These are the activations of a small neural network, seen along a few directions. Each row is one input.
Each table varies a few parts of the input and shows all the possible inputs, shuffled.
Descriptions start from the smaller parts, as in this example, which fits no table here: one of 2 separate values, together with either a single point or one of 11 places along a line or (one of 4 places along a line, together with one of 5 places around a ring).
Shared parts are said once, and a part with two or three values counts as separate values.
(in the rows, 100 means zero)

Other details of the inputs shift rows strongly along two fixed directions, in all tables alike. That doesn't count.

A family of inputs:
row 1: 84 59 139 62 148 109 71 100 144 91 101 106 71 83 75
row 2: 95 88 120 91 136 57 85 96 146 117 89 93 64 55 97
row 3: 121 121 85 47 153 100 108 94 149 72 103 98 87 67 11
row 4: 68 70 109 146 84 76 89 130 81 138 121 81 70 131 195
row 5: 93 80 113 115 123 56 88 114 129 135 111 75 55 92 139
row 6: 126 151 76 86 68 139 88 115 117 61 107 117 142 124 16
row 7: 96 91 83 80 111 108 91 110 96 74 110 109 96 103 78
row 8: 117 115 87 63 153 87 89 100 148 38 93 124 95 63 32
row 9: 118 126 42 99 62 115 131 99 34 81 109 84 134 117 101
row 10: 63 75 114 134 100 100 95 125 99 126 113 87 80 129 172
row 11: 104 145 34 111 63 103 141 95 43 99 85 82 130 105 98
row 12: 106 117 71 111 72 102 138 100 56 141 117 53 102 116 127
row 13: 107 143 104 113 41 125 91 97 85 104 83 99 140 115 74
row 14: 102 101 121 82 158 71 94 102 165 110 103 87 57 67 76
row 15: 91 80 152 91 122 64 97 78 121 158 86 61 55 62 126
row 16: 86 116 71 98 79 114 110 92 53 83 81 106 122 97 96
row 17: 111 53 154 108 145 93 80 89 147 90 103 149 85 104 114
row 18: 101 133 52 120 78 92 127 112 72 76 100 102 121 106 118
row 19: 94 64 130 160 78 93 111 99 81 131 108 128 104 139 197
row 20: 104 79 96 112 83 78 104 117 80 119 126 73 80 122 155
row 21: 66 52 167 89 121 94 74 82 113 134 77 88 69 74 134
row 22: 113 82 172 82 86 104 46 89 137 131 99 87 91 87 70
row 23: 134 111 63 95 85 153 132 77 54 50 100 150 163 129 60
row 24: 113 109 104 58 126 90 95 72 109 63 70 109 104 51 47
row 25: 99 57 141 145 68 101 111 79 57 140 95 116 108 134 190
row 26: 88 102 76 89 86 142 114 97 59 88 100 95 126 113 91
row 27: 96 152 46 126 82 97 149 113 81 109 104 83 112 109 115
row 28: 65 81 123 109 116 101 91 106 117 107 91 106 87 91 128
row 29: 91 96 164 129 72 84 58 112 144 143 99 94 87 102 125
row 30: 105 99 85 54 120 122 88 84 90 59 91 115 112 73 33
row 31: 73 93 97 120 94 87 94 111 90 104 98 105 92 98 137
row 32: 113 134 21 108 73 105 137 121 61 91 119 82 118 130 94
row 33: 125 106 86 41 140 98 93 75 121 74 87 98 98 48 10
row 34: 108 159 68 139 43 126 100 133 95 88 113 106 142 151 88
row 35: 124 59 132 87 131 113 91 85 126 76 108 148 102 112 84
Description of these inputs: one of 5 places around a ring, together with either one of 2 separate values or one of 5 places along a line.
- The inputs of row 6 and row 34 match in every part but the place on the ring of 5. If row 32 is changed in the same way as row 6 into row 34, which row does it become? => row 5
- Which other rows does row 6 become when the choice among 2 separate values takes its other values? List them by row number. => row 35
- List by row number the other rows that have the place on the ring of 5 in common with row 24. => row 11, row 13, row 15, row 16, row 21, row 25

A family of inputs:
row 36: 113 101 99 85 144 108 95 88 136 53 87 150 111 85 49
row 37: 117 114 90 78 135 101 92 107 148 51 105 133 103 83 37
row 38: 93 82 116 90 123 81 109 87 97 119 97 78 74 78 123
row 39: 94 129 52 114 89 105 116 128 93 80 119 100 113 121 104
row 40: 104 121 58 100 80 114 107 125 81 86 122 87 111 133 91
row 41: 84 68 141 110 94 98 93 88 84 119 90 102 95 99 146
row 42: 92 106 109 137 74 108 102 115 103 112 108 111 111 130 138
row 43: 101 105 64 125 95 97 122 113 80 85 110 119 108 126 125
row 44: 94 101 120 123 60 112 88 111 85 123 104 89 109 130 125
row 45: 95 100 120 98 117 76 88 85 120 107 75 107 85 65 99
row 46: 91 105 90 110 74 109 114 87 58 96 85 100 122 102 121
row 47: 109 100 106 66 130 88 108 74 112 87 78 101 96 59 65
row 48: 90 100 101 125 95 70 114 98 93 135 90 84 85 96 147
row 49: 91 73 95 99 93 98 103 109 76 134 119 64 78 110 133
row 50: 104 85 129 69 112 121 78 82 111 87 88 119 110 80 51
row 51: 111 73 128 99 104 87 77 113 122 115 122 90 74 116 111
row 52: 94 73 137 92 90 100 76 84 95 126 94 89 92 86 105
row 53: 115 101 112 64 110 104 85 77 108 95 85 100 102 63 48
row 54: 111 93 108 123 75 109 94 115 93 115 122 95 106 144 126
row 55: 118 184 21 88 57 152 122 103 66 32 85 120 174 118 6
row 56: 94 139 66 121 84 95 124 118 94 108 110 81 104 108 111
row 57: 105 112 99 118 63 126 100 111 87 103 110 104 121 143 108
row 58: 107 103 83 104 70 139 112 95 66 92 107 116 133 131 94
row 59: 101 65 118 119 98 100 107 94 80 112 109 106 98 121 154
row 60: 122 78 115 71 126 120 86 85 118 79 106 124 108 94 53
row 61: 95 86 114 89 108 89 83 116 119 122 113 67 68 101 104
row 62: 104 149 60 118 75 96 127 111 94 99 99 90 121 104 94
row 63: 93 95 89 79 147 90 93 101 128 69 95 122 86 78 73
row 64: 99 102 113 102 93 85 94 109 107 135 113 61 75 106 114
row 65: 108 63 119 82 133 89 96 89 110 86 105 113 81 88 104
row 66: 85 116 86 130 78 111 113 103 75 93 85 122 125 118 122
row 67: 90 98 106 91 128 83 89 115 141 101 105 89 73 79 91
row 68: 109 110 77 100 73 103 121 95 66 122 104 75 110 107 104
row 69: 120 77 101 68 124 108 90 93 111 79 113 115 96 94 58
row 70: 100 80 117 84 111 90 97 91 100 133 109 70 74 85 104
row 71: 113 104 114 94 128 104 86 103 149 71 102 132 106 92 63
row 72: 89 72 106 85 127 88 104 96 97 106 100 82 74 82 120
row 73: 106 100 133 97 86 84 75 98 114 130 95 75 83 89 102
row 74: 90 99 139 103 109 98 75 102 138 99 89 117 99 84 90
row 75: 93 103 83 78 147 91 101 100 127 73 87 111 85 70 65
row 76: 78 88 125 125 92 81 89 93 97 123 82 102 90 92 141
row 77: 87 95 109 106 126 72 104 97 115 121 93 89 71 81 120
row 78: 95 64 141 99 111 105 93 83 103 105 93 116 94 100 127
row 79: 95 152 60 124 60 118 115 110 81 78 91 109 142 111 86
row 80: 118 122 104 67 113 94 90 92 133 92 90 90 97 76 36
row 81: 94 70 96 98 95 100 97 109 77 123 126 78 84 117 133
row 82: 103 150 67 122 66 102 115 110 88 96 94 97 126 101 97
row 83: 95 100 58 98 99 108 125 106 61 80 111 98 110 115 119
row 84: 97 87 121 102 94 83 101 83 81 122 86 85 90 81 135
row 85: 91 107 89 131 84 113 115 103 84 94 93 129 119 128 128
- The inputs of row 57 and row 78 match in every part but one. If row 61 is changed in the same way as row 57 into row 78, which row does it become? => row 72
- The inputs of row 43 and row 37 match in every part but one. If row 66 is changed in the same way as row 43 into row 37, which row does it become? => row 74
- What do these inputs look like to the network? => one of 5 places around a ring, together with one of 10 places around a ring
- Which other rows does row 71 become when the place on the ring of 5 takes its other values? List them by row number. => row 36, row 54, row 59, row 60
- Which other rows does row 52 become when the place on the ring of 10 takes its other values? List them by row number. => row 49, row 50, row 53, row 58, row 60, row 68, row 69, row 70, row 81

A family of inputs:
row 86: 95 99 69 91 111 109 122 101 73 79 106 101 109 114 117
row 87: 99 95 95 117 59 118 116 114 67 87 110 108 125 147 131
row 88: 87 60 146 140 112 77 89 100 104 128 118 111 81 112 169
row 89: 98 130 61 71 110 98 117 79 91 72 76 93 110 72 46
row 90: 94 85 92 79 143 121 103 94 128 67 93 138 99 81 68
row 91: 98 130 63 130 71 85 119 125 86 106 116 75 110 104 134
row 92: 101 140 84 141 64 109 119 119 96 114 108 88 115 129 120
row 93: 94 118 28 103 103 116 136 109 67 70 102 123 126 119 100
row 94: 97 113 109 95 108 108 86 110 141 104 97 103 91 91 59
row 95: 111 65 165 96 108 88 55 89 137 141 94 84 83 93 100
row 96: 101 148 75 128 66 90 123 121 90 118 114 84 107 124 122
row 97: 112 107 82 96 83 91 103 106 91 115 114 68 103 84 97
row 98: 98 77 166 120 113 76 58 103 151 132 94 94 79 99 127
row 99: 97 122 101 114 70 118 105 117 94 115 112 73 105 126 107
row 100: 76 65 124 126 82 104 112 90 64 142 97 88 90 108 184
row 101: 106 137 74 56 112 106 96 89 112 60 80 98 121 42 16
row 102: 102 114 63 129 101 83 132 114 70 96 102 93 93 113 142
row 103: 111 60 152 118 72 91 64 94 98 147 113 91 78 116 151
row 104: 118 108 122 84 102 110 89 91 129 114 97 90 98 86 54
row 105: 100 76 122 83 116 103 85 100 136 73 91 143 102 96 67
row 106: 96 105 87 78 122 86 84 114 136 88 104 95 88 62 59
row 107: 90 57 126 87 154 65 81 103 130 115 94 96 43 69 111
row 108: 120 116 114 66 109 92 91 91 129 113 102 89 90 76 47
row 109: 116 109 67 106 91 128 121 89 60 75 112 127 141 119 76
row 110: 98 99 80 108 121 89 121 98 95 88 99 114 102 102 131
row 111: 81 53 159 109 113 88 78 78 94 129 97 107 83 86 133
row 112: 122 76 129 73 107 107 91 82 120 80 91 130 112 92 61
row 113: 108 118 73 92 129 125 126 92 112 47 92 141 124 90 72
row 114: 89 59 145 83 138 65 83 82 106 127 78 81 50 56 121
row 115: 98 80 121 86 131 111 88 91 106 72 110 123 103 98 78
row 116: 113 146 87 51 119 112 97 101 131 63 99 102 107 80 10
row 117: 93 118 102 125 54 115 93 101 70 122 85 85 130 123 116
row 118: 93 117 46 124 89 128 124 111 62 68 114 138 139 133 89
row 119: 105 109 56 111 76 88 130 97 63 120 110 66 100 117 122
row 120: 94 113 78 104 78 94 105 123 83 105 120 61 101 101 119
row 121: 100 123 52 63 141 95 107 95 131 55 88 113 97 72 20
row 122: 109 84 81 91 111 99 119 86 76 104 102 101 104 102 117
row 123: 110 115 99 130 70 105 90 109 96 92 106 119 112 126 125
row 124: 103 101 99 134 68 102 118 111 87 89 103 124 123 136 139
row 125: 93 125 85 104 86 92 102 120 110 121 111 90 90 108 93
row 126: 108 123 51 81 118 110 126 107 72 56 97 98 106 100 71
row 127: 109 97 70 108 87 130 134 92 63 95 107 108 124 118 118
row 128: 100 118 130 77 105 111 83 84 130 103 76 96 100 66 44
row 129: 83 50 149 77 140 74 82 72 112 125 81 97 66 61 130
row 130: 108 57 127 94 127 68 95 91 97 135 100 75 54 81 132
row 131: 106 103 99 96 97 114 71 105 119 78 99 133 104 104 70
row 132: 107 103 130 78 118 113 65 99 138 81 90 101 107 96 50
row 133: 89 90 161 80 106 71 72 88 130 150 90 73 61 64 100
row 134: 91 88 90 107 98 125 121 104 75 91 111 101 107 122 136
row 135: 101 111 87 90 133 71 107 93 131 83 93 96 82 77 81
row 136: 91 69 158 119 67 91 61 90 90 144 95 92 80 104 155
row 137: 89 112 62 109 84 90 125 110 69 105 113 63 94 124 128
row 138: 92 115 81 136 64 114 94 124 88 116 103 97 122 142 118
row 139: 104 107 98 118 58 120 88 112 73 96 115 100 112 140 127
row 140: 98 85 128 91 84 108 96 84 94 89 79 123 117 96 92
- What do these inputs look like to the network? => one of 5 places along a line, together with one of 11 places around a ring
- The inputs of row 123 and row 103 match in every part but the place on the line of 5. If row 110 is changed in the same way as row 123 into row 103, which row does it become? => row 122
- The inputs of row 130 and row 126 match in every part but the place on the line of 5. If row 119 is changed in the same way as row 130 into row 126, which row does it become? => row 137
- Start at row 98 and move only the place on the line of 5, one step at a time. The first step leads to row 138. Which rows follow, in order? => row 132, row 95, row 117
- Which other rows does row 125 become when the place on the line of 5 takes its other values? List them by row number. => row 96, row 108, row 116, row 133

A family of inputs:
row 141: 109 128 67 86 84 137 110 101 86 66 102 116 138 108 50
row 142: 94 70 146 86 114 87 70 98 127 133 106 76 69 79 105
row 143: 109 125 43 96 94 107 131 106 71 85 106 93 112 115 84
row 144: 95 129 73 111 83 119 105 118 100 75 103 116 124 120 83
row 145: 90 71 135 89 142 94 73 99 143 83 95 127 81 83 92
row 146: 103 98 100 119 75 94 99 111 85 134 114 75 91 126 130
row 147: 114 119 77 101 79 121 108 104 87 85 104 112 124 126 75
row 148: 110 89 97 119 91 102 111 100 83 97 110 113 110 120 131
row 149: 93 134 66 117 82 108 107 123 95 91 107 94 113 117 97
row 150: 98 50 155 96 132 48 81 95 134 147 110 72 41 73 150
row 151: 108 132 78 113 75 120 121 100 87 88 95 113 132 118 88
row 152: 85 80 120 83 146 71 82 106 145 103 99 93 59 68 97
row 153: 91 97 93 124 91 79 124 104 80 137 105 73 84 107 157
row 154: 96 84 97 104 95 119 105 99 78 95 108 110 112 113 114
row 155: 104 118 67 102 93 123 114 91 75 64 87 134 136 104 76
row 156: 92 94 123 136 74 81 103 106 91 156 107 68 83 116 165
row 157: 93 107 62 102 88 105 125 108 66 106 112 78 104 107 116
row 158: 109 78 146 96 115 71 75 97 137 128 107 83 69 81 110
row 159: 119 84 144 74 129 90 73 88 152 89 96 117 87 72 62
row 160: 109 101 127 63 130 104 72 80 146 71 76 131 104 57 25
row 161: 105 84 97 110 96 109 105 99 82 98 107 114 106 126 117
row 162: 102 101 105 44 152 92 89 82 133 64 78 104 85 47 32
row 163: 95 122 85 108 71 107 105 106 74 105 98 79 111 112 108
row 164: 86 88 121 124 62 99 94 107 75 132 103 80 97 125 155
row 165: 96 100 89 102 91 119 108 95 72 78 92 114 120 113 105
row 166: 106 111 114 71 124 95 77 86 135 86 81 109 97 59 39
row 167: 104 138 43 85 103 107 126 95 81 66 86 108 123 82 56
row 168: 89 70 128 139 86 90 107 98 82 139 105 97 90 124 180
- What do these inputs look like to the network? => one of 4 places along a line, together with either a single point or one of 6 places around a ring
- The inputs of row 149 and row 152 match in every part but the place on the line of 4. If row 146 is changed in the same way as row 149 into row 152, which row does it become? => row 143
- List by row number the other rows that have the place on the line of 4 in common with row 164. => row 141, row 144, row 147, row 151, row 159, row 160
